z66: [ 98  87 143 119 148 105 159 124 175 119  93  88 193 129 138 114 149 100
 129 147  95 120 149  63 201 168 130 137 103 211 152  64 152 136  63]
z799: [149 114 187 172  92 148  90 150  57  94 143 109 174 128 140 137 152 115
  95 153 123 134 124  99 144 134 167  84 155 231 118  73 137 103  84]
z236: [143 118 174 123 152  84 144 167  73 114 137 148 140  94  90  92  84 115
 150 128 149 172  95  57 124 134 231 137 103 187 154  99 134 109 155]
z438: [135 149 132 146 114 100  97 130 105 105 147 165  89 100 100 178 135 175
  79 147 116 150 124 119  77 159 114  93 147 128 125 163 131 110 124]
back: [137 231 134 124]  z236
perm: [ 57  73  84  84  90  92  94  95  99 103 109 114 115 118 123 124 128 134
 134 137 137 140 143 144 148 149 150 152 154 155 167 172 174 187 231]  z236
back: [148 137 114  73 167 144  84 152 123 174 118]  z236
perm: [152 159 114 148 119 120  63 129  88 136 129 143 119 105 175  98 124 130
 137  64  63 149 100 138 152 103 211  95 147  87 149 201 168 193  93]  z66
perm: [ 90 124 172 187 140  92 155 134 149 128 134 118 103 137 137  57 144 123
 174  94 167 143  84  95 115  73  84  99 150 152 114 231 109 148 153]  z799
back: [147 129 100 149 114]  z66
back: [100 149 114 138 129 193  88  93]  z66

z813: [126 154 129 220 157 195  10 164 175  81 128  92 130 139 124 221]
z987: [ 69 146 124 141 109 117 114 192 162  63 152  79 120 123 110 199]
z324: [132 122 146 144 130 165  57 100 127 138 157 138  99 121 121  58]
z66: [199 169 190  45 113 144 126 172 132  40 187  66  78 136 101 197]
z438: [116 130 139 199 169 190  45 113 145 126 172 132  67 146 124  86]
z954: [120  79 152 192 109 110 162 117 140 199  69 124 123  63 114 146]
back: [132 172 126 145 113  45 190 169 199]  z438
back: [132 172 126 144 113  45 190 169]  z66
perm: [ 63  69  79 109 110 114 117 120 123 124 141 146 152 162 192 199]  z987
back: [124 146  67]  z438
back: [146  67 132 172 126 145 113  45 190 169 199 139]  z438

z324: [ 73 121  73 217 123 143]
z813: [143 121  74 217  73 123]
z954: [ 73  74 217 143 124 121]
perm: [123  73 217  74 121 143]  z813
perm: [217 123 143  73 121  73]  z324
perm: [121 124 143 217  74  73]  z954
back: [123 217  73 121]  z324
perm: [ 73  74 121 123 143 217]  z813

z941: [ 37 116 115 179 114 179 171]
z813: [ 92 124 173 123  65 123 205]
z438: [ 36 116 114 178 112 178 172]
perm: [172 178 112 178 114 116  36]  z438
back: [114 179 115 116]  z941

z324: [110 124 115 141 143 123]
z66: [110 143 124 115 140 123]
z941: [144 115 140 110 123 123]
z954: [110 124 115 200 151  10]
z799: [110 124 115 200 151 152]
z478: [123 110 140 143 123 115]
perm: [123 143 141 115 124 110]  z324
back: [115 123]  z478
perm: [143 123 124 140 115 110]  z66
q: [110 124 115 141 143 123]  z324
perm: [123 115 123 110 140 143]  z478
perm: [110 200 151  10 115 124]  z954

z987: [164 154 124 145 211 118 135 152 200 128 189 135 148 199  92 219  91 162
 108 148 153 127 140 188 130 172  79 158 114 166 108  72 119 136 135  76
 106 103 137 138 146 111 139 132  67 140 109 152  69  97 153  92 234 198]
z50: [197  70 155 192  97 153 119 114 112 125 160 114 143 153 123 188 173 137
 133 160 193 147 148 136 127 104  85 133  77 175 149 136 100 163  83 169
  16 142 173 124  91 176 174 155 106 114  61  65 177 172 161  73 184 124]
z941: [105  78 113  91 140 148 133 107  56 148  98 144 113  83 147 100 115  82
  85 116 109 142 163  92 127  86 166 100 221  91 133 144 135 124 170 128
 190 181 111 133 150  72  65 125 152 150 134 175 186 120  57 207  56  82]
z923: [ 74 137  83 133  96 145 154 150  34 134  81 118 131  63 147  58 130 126
 102 137  87 130 120 143 108 125 212  95 191  49 115 160 100  81 130 103
 117 116  86 138 104 148  95 118 186 159 175 128 154 153  75 169  43  57]
z478: [ 74 137  83 133  96 145 154 150  34 134  81 118 118  63 147  58 130 126
 102 137  87 130 120 143 108 125 212  95 191  49 115 160 100  81 130 103
 117 116  86 138 104 148  95 118 186 159 175 128 154 153  75 169  43  57]
z438: [105  78 113  91 140 148 133 107  56 148  98 111 113  83 147 100 115  82
  85 116 109 120 163  92 127  86 119 100 221  91 133 144 135 124 170 128
 190 181 111 133  90  72  65 125 152 150 134 175 186 120  57 207  56  82]
z324: [100  56 175  56 133  86 142 152 133 124 147 207 105 125  82  92 144 107
 148  85  83 135 170 221 133 163 100 109  82 116 166 115 134  91 186 140
 144 113  78 113 111 120  65 150 190 150 148  98 181  72 128 127  56  91]
perm: [159 125 160  95 120  75 126 118 153  87 118  81  57 104 150  86 147 100
 175 116 130 115  43 137  34 154 130 154 103  95 118 138  63 117 145 169
 212 137 133  83 102  96 143  81  58 108 148 191  74 130 134 186  49 128]  z478
perm: [ 56  56  57  65  72  78  82  82  83  85  86  90  91  91  92  98 100 100
 105 107 109 111 111 113 113 115 116 119 120 120 124 125 127 128 133 133
 133 134 135 140 144 147 148 148 150 152 163 170 175 181 186 190 207 221]  z438
perm: [ 82 105  78 113  91 140 148 133 107  56 148  98 144 113  83 147 100 115
  82  85 116 109 142 163  92 127  86 166 100 221  91 133 144 135 124 170
 128 190 181 111 133 150  72  65 125 152 150 134 175 186 120  57 207  56]  z941
perm: [ 57  43 169  75 153 154 128 175 159 186 118  95 148 104 138  86 116 117
 103 130  81 100 160 115  49 191  95 212 125 108 143 120 130  87 137 102
 126 130  58 147  63 131 118  81 134  34 150 154 145  96 133  83 137  74]  z923
back: [ 78 113 144 140]  z324

z923: [233 141  85  80  95 130  94  83 131 131 208 120 141 104 123 134 221  62
 146 147 144 146  63 184 118 185 103 136 134]
z478: [ 54 125 155 158 180 105 182 169 117 115  66 135 104 148 130 138  67 179
 112 104 148 107 205  74 131  72 126 129 111]
z438: [208 123 131  94  80 141 104  85 134 144 134  94 131 120 130  63  62 146
 184 118 103 141 185  83 233 146 136 147 221]
perm: [ 54  66  67  72  74 104 104 105 107 111 112 115 117 125 126 129 130 131
 135 138 148 148 155 158 169 179 180 182 205]  z478
back: [221 134]  z923
back: [104 141  80  94]  z438
perm: [134 136 103 185 118 184  63 146 144 147 146  62 221 134 123 104 141 120
 208 131 131  83  94 130  95  80  85 141 233]  z923
back: [131 131  83  94 130]  z923

z813: [116 135 171 173 150 112 206 181 201 162 200 114 190 167 107 111]
z236: [120  87 173 184 169  98 191 174 201 187 194 102 145  73  45 112]
z941: [164  92 165 169 155 119 208 187 172 168 209 127 188 148 103  94]
z799: [135  58 167 222 159 111 193 174 194 184 221  98 168 156 129 135]
z987: [125 106 138 175 204 117 198 167 187 183 216 127 161 148 116 137]
z954: [ 87 184 102 187 194 191 173 201  73 169  98 145 174 112  44 120]
z478: [ 89  87 213 179 153 107 199 179 196 188 192 106 177 171 126 115]
z324: [111  87 173 184 169  98 191 174 201 187 194 102 145  73  45 112]
z66: [114  83 167 182 165 126 185 165 188 189 218 106 163 126  29  53]
back: [111 159]  z799
back: [116 148 161]  z987
back: [119 155 169 165  92 164]  z941
perm: [ 45  73  87  98 102 112 120 145 169 173 174 184 187 191 194 201]  z236
back: [ 44 112 174 145  98 169  73 201 173 191 194 187]  z954

z236: [ 84 100 134 101  53  65  90  37]
z438: [157 165 161 178 157 181 165 151]
z799: [162 165 157 178 165 151 181 157]
perm: [151 157 157 162 165 165 178 181]  z799
perm: [151 157 157 161 165 165 178 181]  z438
perm: [ 37  84 100 134 101  53  65  90]  z236

z941: [123 146 141 131 111 125 132 139 149  82 153 143 151  84 131  90 139 136
  94 140 120 144 144 130 119 168 149  97 147 132 129 126 127 148 137 110
 116 120 153 113 119 109 118 116 110 128 126 115 134 134 164 121 136 115
  90 155 134 138 133 153 111 156]
z799: [180 147  96 141 151 138 130 101 144  91 119 152 168 144 140 136 140 162
 146 126 175 142 130 130 114  94 105 139 123  79 141 178 143 148 160 158
 129 135 134 137 128 117 137 159  92  71 112 119 130 139 157 177  96 124
 159 107 131 138 114  82 168 170]
z478: [186 155  95 144 150 139 132 100 153  71 126 161 182 132 143 125 145 169
 138 130 180 149 135 131 109 101 108 131 128  72 143 186 145 157 168 157
 125 134 143 134 126 110 135 160  81  61 109 113 132 143 173 183  94 119
 152 112 133 143 114  82 169 186]
z987: [180 147 142 141 151 125 130 101 144  91 149 152 168 144 140 136 140 162
 146 126 175 142 130 130 123  94 105 139 123  79 141 178 143 148 160 158
 129 135 134 137 128 117 137 159  92  71 112 119 130 139 157 177  96 124
 159 107 131 138 114  82 168 170]
z324: [131 149 136 133 115 127 133 135 151  76 152 146 157  86 133  91 140 141
  96 140 127 146 145 130 117 163 146  99 146 125 131 134 129 151 142 114
 116 121 154 114 119 107 119 120 105 119 124 113 134 136 169 128 131 114
  95 152 134 140 131 146 117 162]
z954: [158 169 124 142 119 131 136 125 171  31 160 168 192  73 141  76 153 164
  89 146 150 162 154 133 105 164 143  89 153  99 138 161 136 173 165 122
 110 121 170 111 115  92 119 132  75  87 114 102 138 146 203 153 117 105
  94 154 139 151 126 132 132 200]
z50: [140 168 138 139 107 127 137 136 172  30 170 164 185  55 138  63 152 156
  74 150 133 162 158 133 107 186 157  77 160 115 135 145 131 172 157 107
 106 116 175 104 113  90 113 119  82 105 118 101 139 144 204 135 130 103
  73 168 140 151 131 154 114 195]
z923: [136 152 133 135 116 128 133 132 154  69 152 150 163  85 134  90 142 145
  97 141 132 148 146 131 115 161 144  98 147 119 132 139 130 154 146 116
 115 121 156 114 119 105 119 123 100 113 122 112 135 138 174 133 128 113
  96 151 135 142 130 142 121 168]
perm: [121 168 136 152 133 135 116 128 133 132 154  69 152 150 163  85 134  90
 142 145  97 141 132 148 146 131 115 161 144  98 147 119 132 139 130 154
 146 116 115 121 156 114 119 105 119 123 100 113 122 112 135 138 174 133
 128 113  96 151 135 142 130 142]  z923
perm: [170 168  82 114 138 131 107 159 124  96 177 157 139 130 119 112  71  92
 159 137 117 128 137 134 135 129 158 160 148 143 178 141  79 123 139 105
  94 114 130 130 142 175 126 146 162 140 136 140 144 168 152 119  91 144
 101 130 138 151 141  96 147 180]  z799

z236: [ 96 139 171 164 108 150  79 138 122 126 133  90 133 111 106 110 175  89
 187  79 116]
z324: [135 146 112  89 149 145 120 119 178  96  95 169 125 148  92  79 118 131
  86  92 142]
z923: [ 95 146 120 149 145 142  96 135 178 119 149  92 169  92 118 125  86 131
  79 112  89]
z954: [124 117 124 120 122 130  43 193 134 152 175 122 114 125 104 146 129 142
 107 161 101]
back: [111 133  90 133 126 122 138  79]  z236
back: [112  79 131  86 125 118  92 169]  z923
back: [111 133  90 133 126 122 138  79 150 108 164 171]  z236
perm: [ 79  86  89  92  92  95  96 112 118 119 120 125 131 135 142 145 146 149
 149 169 178]  z923
perm: [ 79  79  89  90  96 106 108 110 111 116 122 126 133 133 138 139 150 164
 171 175 187]  z236
back: [146  95]  z923

